These are the activations of a small neural network, seen along a few directions. Each row is one input.
Each table varies a few parts of the input and shows all the possible inputs, shuffled.
Descriptions start from the smaller parts, as in this example, which fits no table here: values(3) and (point or ring(9) or (line(4) and ring(5))).
Shared parts are said once, and a part with two or three values counts as separate values.
In the rows, zero is written as 128.

Other details of the inputs shift rows strongly along two fixed directions, in all tables alike. That doesn't count.

Rows:
r1: [111  38 174 212 126 138  26 139 128 110  85 115 185 122]
r2: [112 135 136 122  88 149 152 123  85 132 154 106 135 149]
r3: [136 125 131 129 152 144 153 116 135 118 120 139 130 127]
r4: [126 188  98  54 129 125 211 129 118 157 188 108  82 173]
r5: [ 71 114 184 159  70 133  73 152  81 127 170  87 162 155]
r6: [112 125 130 122  90 136 134 132 106 145 159  89 136 169]
r7: [ 99 158 123 109 122 127 166 124 115 140 183 102 101 161]
r8: [148 162  97  54 164 133 200 134 151 167 128 147  98 145]
r9: [116 152 113  94 117 133 175 124 113 158 156 104 100 154]
r10: [111 126 137 121 113 138 139 123  95 139 135 129 125 134]
r11: [104 148 130 114  69 139 162 125  94 148 181  79 124 177]
r12: [105 136 143 133  89 137 141 117  97 141 156  93 141 154]
r13: [ 67  65 191 199  61 133  28 148  72 125 143  78 180 146]
r14: [111  93 145 148 127 126  91 134 122 150 115 118 142 137]
r15: [207 164  79  89 182 110 184 118 196 113  97 180  94  79]
r16: [134  94 168 234  73 115  10 122 127  82 103  97 190 101]
r17: [142 136 111  79 165 141 161 148 132 146 109 156 107 124]
r18: [131 126 119 114 174 139 154 131 133 123 129 161  92 124]
r19: [122 103 131 136 157 139 123 135 122 126 113 152 115 121]
r20: [104  49 183 193 105 152  34 150 107 102  94 115 196 118]
r21: [143 128 103  82 158 141 167 140 127 144 119 151  96 132]
r22: [127  98 122 127 134 146 133 133 122 141 105 151 119 128]
r23: [ 87 163 142 127 106 124 151 117 101 138 184  95 121 156]
r24: [168 107 116 108 211 148 142 136 175 120  77 173 123 105]
r25: [152  72 138 160 195 155 110 127 145  99  59 184 141  82]
r26: [143 180  99  42 111 151 212 146 106 145 172 115 100 164]
r27: [118  92 153 158 196 121  79 140 159 127  88 161 141 104]
r28: [ 99 155 138 117 112 137 152 122  91 129 177 117 117 146]
r29: [145  77 125 135 165 144 112 146 136 123  82 158 132 115]
r30: [148 102 117 118 219 134 135 142 160 121  90 188  96 106]
r31: [141 149 128 146  99  96  97 117 135 114 119 122 138 114]
r32: [170  90 114 165 166 101  77 112 192 112  54 182 143  67]
r33: [124 198 118 100  45  97 158 116 110 130 186  76 127 141]
r34: [156 195 103 105 132  99 161 117 148 112 137 135  99 116]
r35: [148  56 128 161 193 149  99 138 151 113  48 184 131  91]
r36: [126  79 140 166 180 126  93 122 142 136  67 165 143  96]
r37: [132 121 113 103 136 131 148 131 133 158 124 132 117 148]
r38: [151 180  88  36 176 130 215 133 148 163 137 147  80 141]
r39: [194 197  54  55 187 107 211 110 188 127 114 175  67  90]
r40: [174 134  71  55 203 146 203 138 158 147  96 189  75 122]
r41: [ 98  84 155 170  99 140  85 128  93 135 109 126 161 126]
r42: [127 105 122 119 148 142 133 132 120 135 108 148 112 123]
r43: [126 163 147 154  22 108  97 115 104 112 171  67 149 146]
r44: [128 189  99  63 111 135 226 115 111 167 171 118  94 164]
r45: [129 189 124 116  31 104 139 116 108 133 177  73 128 155]
r46: [128 191 115 111  27 112 147 108 111 122 201  56 130 151]
r47: [185 131  97 120 172 101 135 117 188 119  75 180 121  75]
r48: [ 85  67 184 194 123 117  27 147 116 131 102 110 185 123]
r49: [ 68 159 164 188  19  91  58 109 101 103 201  53 171 147]
r50: [107  83 151 146 109 141  83 152 110 141 106 124 162 128]
r51: [129  72 125 156 168 131 102 126 150 144  72 162 134 115]
r52: [102 209 131 122  52  92 144 114 111 113 214  73 130 149]
r53: [109  97 152 159 148 135 100 128 109 120 106 147 142 112]
r54: [160 120 124 169 116 120  83 107 162  89 119 130 152  93]
r55: [125 171 141 151  21 120 104 115 102 100 197  54 163 144]
r56: [116 107 144 132  85 154 114 141  92 116 152  91 147 157]
r57: [121 125 126 125 175 126 130 134 146 135 130 138 110 135]
r58: [140  66 136 173 175 144  95 130 154 110  75 155 143 108]
r59: [112 196 119 115  56  98 143 109 116 118 198  80 128 143]
r60: [123 107 139 129 132 134 113 141 132 139 114 121 148 138]
r61: [149 112 131 194 197  94  61 120 190  85  58 183 134  66]
r62: [106 108 137 148 140 125 114 127 122 136 126 123 126 134]
r63: [165 216  83  65 140  96 208 113 161 120 155 142  86 112]
r64: [122 114 133 129 106 156 134 132 101 111 143 115 131 147]
r65: [123 146 122 115 160 125 162 119 126 140 134 136 111 129]
r66: [152 111 116 100 217 136 138 148 156 128  79 189 110  96]
Description of these inputs: line(6) and (values(3) or (values(2) and line(4))).
Q: Changing only the line(6) part turns r11 into r7. The same change can be made to r35. Which row results?
A: r18
Q: Which other rows agree with r8 in the line(6) part? List them by row number.
A: r22, r32, r37, r40, r41, r44, r45, r47, r50, r51
Q: Which other rows does r5 become when the values(2) part takes its other values? List them by row number.
A: r27
Q: Which other rows does r44 become when the line(6) part takes its other values? List them by row number.
A: r3, r12, r23, r36, r65
Q: Which other rows does r19 become when the line(4) part takes its other values? List them by row number.
A: r13, r53, r66
Q: Which other rows does r33 become when the line(6) part takes its other values? List them by row number.
A: r15, r47, r52, r55, r63
Q: Which other rows does r16 become when the values(3) part takes its other values? List them by row number.
A: r54, r55
Q: Which other rows does r14 become when the line(4) part takes its other values? List them by row number.
A: r9, r36, r38

Rows:
r67: [164 117 123 146 128  97  82 123 158 128  82 147 158  75]
r68: [119 110 133 153  90 155 142 108  88 122 134 116 134 146]
r69: [151 121 137 135 136 146 131 133 145  91 131 130 129 113]
r70: [175 181  88  58 153 146 200 134 143 110 150 129  86 137]
r71: [202 105 107 120 177 134 136 151 182 113  80 171 117  97]
r72: [131 119 143 176  85  97  60 123 152 117 103 119 167  99]
r73: [127 123 106 127 218 103 126 117 187 133  89 174 113 107]
r74: [140 155 125 148 142 108 123 100 147  96 124 151 130  88]
r75: [180 178  74  56 147 147 197 138 155 114 154 132  95 141]
r76: [ 65 149 158 181 119 111  98 111 107 127 163  96 136 150]
r77: [ 64 114 159 126  83 135 111 154  70 146 170  86 146 174]
r78: [122 151 110  54 142 154 178 146 113 173 144 132 117 165]
r79: [ 85 135 147  90  78 137 147 153  82 160 177  89 134 186]
r80: [180  85  91 115 166 155 137 128 151 144  41 179 129 106]
r81: [125 144 134 157  64  87  88 123 119 119 158 101 151 116]
r82: [158  68 127 144 122 148 110 131 138 139  64 151 138 117]
r83: [121 126 140 181 105  99  54 121 135 107 115 127 151  85]
r84: [ 71 104 160 143 131 141  90 150  88 137 130 114 135 151]
r85: [138 111 122 137 200  98 111 126 174 145  78 166 113 110]
r86: [138 132 141 175 125 105  85 115 148 101 115 143 135  81]
r87: [124 158 118  93  48 154 203 110  76 144 201  88 111 167]
r88: [ 96 102 159 171 124 101  59 121 135 154 113 107 163 135]
r89: [147  60 124 151 165 151 108 121 141 116  51 172 130  94]
r90: [ 89 170 130 114 136 101 148 116 121 144 167 106 104 145]
r91: [ 72 144 157 129 113 144 153 141  69 138 184  99 119 166]
r92: [120 130 120 106  41 147 158 125  83 142 165  83 124 170]
r93: [ 77 127 157 174 132 104  96 113 119 128 152 110 137 136]
r94: [147  85 150 161  96 136  74 148 131 111  91 106 184 122]
r95: [176 184  97  64 157 146 220 121 144  92 162 142  80 137]
r96: [135 153 102  59 213 155 215 140 142 149 151 175  74 121]
Q: Describe the family of inputs behind these rows.
A: ring(5) and line(6)
Q: Changing only the ring(5) part turns r92 into r75. The same change can be made to r68. Which row results?
A: r95
Q: Which other rows does r91 become when the line(6) part takes its other values? List them by row number.
A: r77, r78, r79, r84, r96
Q: A walk changes only the line(6) part. It starts at r67 and steps to r72. List the rest of the walk in order.
A: r81, r83, r86, r74

Rows:
r97: [109  79 155 165 122 140  80 138 111 125 107 127 156 126]
r98: [127  87 145 173 115 123  71 127 132 122  96 127 160 112]
r99: [133 187 110  90  92 125 180 118 119 126 182 100 107 149]
r100: [135 184 108  91 107 119 176 118 125 132 166 113 104 140]
r101: [135 145 110  84 140 142 178 133 121 144 138 135 104 143]
r102: [166 137  99 103 172 125 158 123 164 130  98 164 107 108]
r103: [ 87 131 165 174  40 116  75 123  87 118 172  68 166 147]
r104: [112  82 150 171 149 125  79 130 132 128  95 139 149 116]
r105: [159 150 100 108 174 115 157 117 166 126 109 160 101 106]
r106: [129 191 112  93  94 118 176 117 117 128 183 102 105 145]
r107: [157  86 123 159 198 110  82 130 182 118  52 183 134  78]
r108: [158 112 103  99 200 140 162 133 159 140  85 177 103 113]
r109: [141 178 108  88  95 131 179 122 120 127 173 104 111 149]
r110: [152  89 122 133 215 131 110 140 168 124  60 190 122  88]
r111: [ 95 125 159 175  65 111  74 122 103 120 150  86 161 134]
r112: [152 121 105  99 195 138 164 132 152 135  93 176 101 111]
r113: [129 188 112  89  88 123 179 119 114 130 182 101 107 148]
r114: [132 126 129 140 122 120 115 124 133 123 118 131 135 117]
r115: [179 120  93  91 244 135 164 136 189 127  67 204  92  91]
r116: [163 106 100  98 207 143 162 134 162 139  77 184 100 109]
r117: [159 149 100 106 172 118 158 118 164 127 109 159 102 108]
r118: [116 123 141 152  91 118  99 123 120 128 135 105 148 133]
r119: [157  61 139 189 209 113  48 135 185 102  29 193 152  61]
r120: [157 148 106 103 146 129 160 125 145 123 122 146 110 116]
r121: [127 134 132 136 114 113 108 130 132 127 127 121 137 124]
r122: [111 103 143 150 132 129 104 129 122 135 118 126 141 132]
r123: [ 92 120 154 145  84 134 109 132  90 131 158  95 146 151]
r124: [131 155 112  88 129 142 179 130 119 136 157 123 104 150]
r125: [132 191 110  94  97 120 177 116 122 124 183 100 105 146]
r126: [111 129 142 152  84 116 100 121 116 128 144  99 148 135]
r127: [127 156 113  86 134 136 180 129 118 142 150 128 102 145]
r128: [127  69 143 163 179 126  71 141 149 127  64 166 148  96]
r129: [128 158 112  90 144 131 178 126 125 139 148 133 100 140]
r130: [117 117 137 139 143 131 120 130 123 126 124 135 129 125]
r131: [135 143 109  83 137 145 178 134 118 144 138 134 103 144]
r132: [121  69 146 167 158 132  80 134 137 130  80 150 149 112]
r133: [131 184 111  89  88 125 178 121 113 131 179 102 109 149]
r134: [141 174 106  86 105 127 177 123 123 135 158 116 109 142]
r135: [113  93 146 147 117 144 102 138 107 128 119 123 145 134]
r136: [129 157 112  88 142 134 179 127 123 141 147 132 101 142]
r137: [ 97 118 161 175  52 122  74 125  97 115 158  76 169 143]
r138: [115  95 146 149 115 145 102 137 111 126 124 118 146 138]
r139: [143 138 110 106 179 134 163 127 148 126 120 156 101 121]
r140: [ 96  96 160 169 100 134  83 133 104 123 135 104 157 139]
r141: [132 155 107  79 141 128 174 133 131 151 145 131 103 144]
r142: [ 91 130 162 174  44 117  76 122  94 114 171  67 166 147]
r143: [115  77 153 168 129 142  80 138 119 122 105 127 156 125]
r144: [120 114 136 137 148 133 121 130 125 126 119 140 128 124]
r145: [114  78 149 167 146 130  82 132 130 131  93 139 150 118]
r146: [119 119 143 151  83 125  97 127 111 125 132 105 152 131]
r147: [145 169 111  98 123 119 158 127 141 124 151 118 113 134]
r148: [ 99 110 151 147  96 137 105 134  97 130 144 105 146 145]
r149: [108 106 158 175  63 128  71 128 103 113 142  87 170 136]
r150: [121 116 135 139 143 134 122 129 127 124 125 132 129 129]
r151: [140 176 108  86  94 132 178 124 115 130 168 109 109 146]
r152: [101 118 157 171  71 116  76 124 106 121 141  94 162 131]
Q: Describe the family of inputs behind these rows.
A: values(2) and line(4) and (point or line(6))
Q: Changing only the line(4) part turns r118 into r114. The same change can be made to r145. Which row results?
A: r127
Q: Which other rows does r129 become when the values(2) part takes its other values? List them by row number.
A: r111
Q: Which other rows agree with r150 in the line(4) part and the values(2) part? List them by row number.
A: r115, r124, r138, r139, r140, r143
Q: Which other rows does r116 become when the line(6) part takes its other values? List them by row number.
A: r104, r108, r122, r132, r145
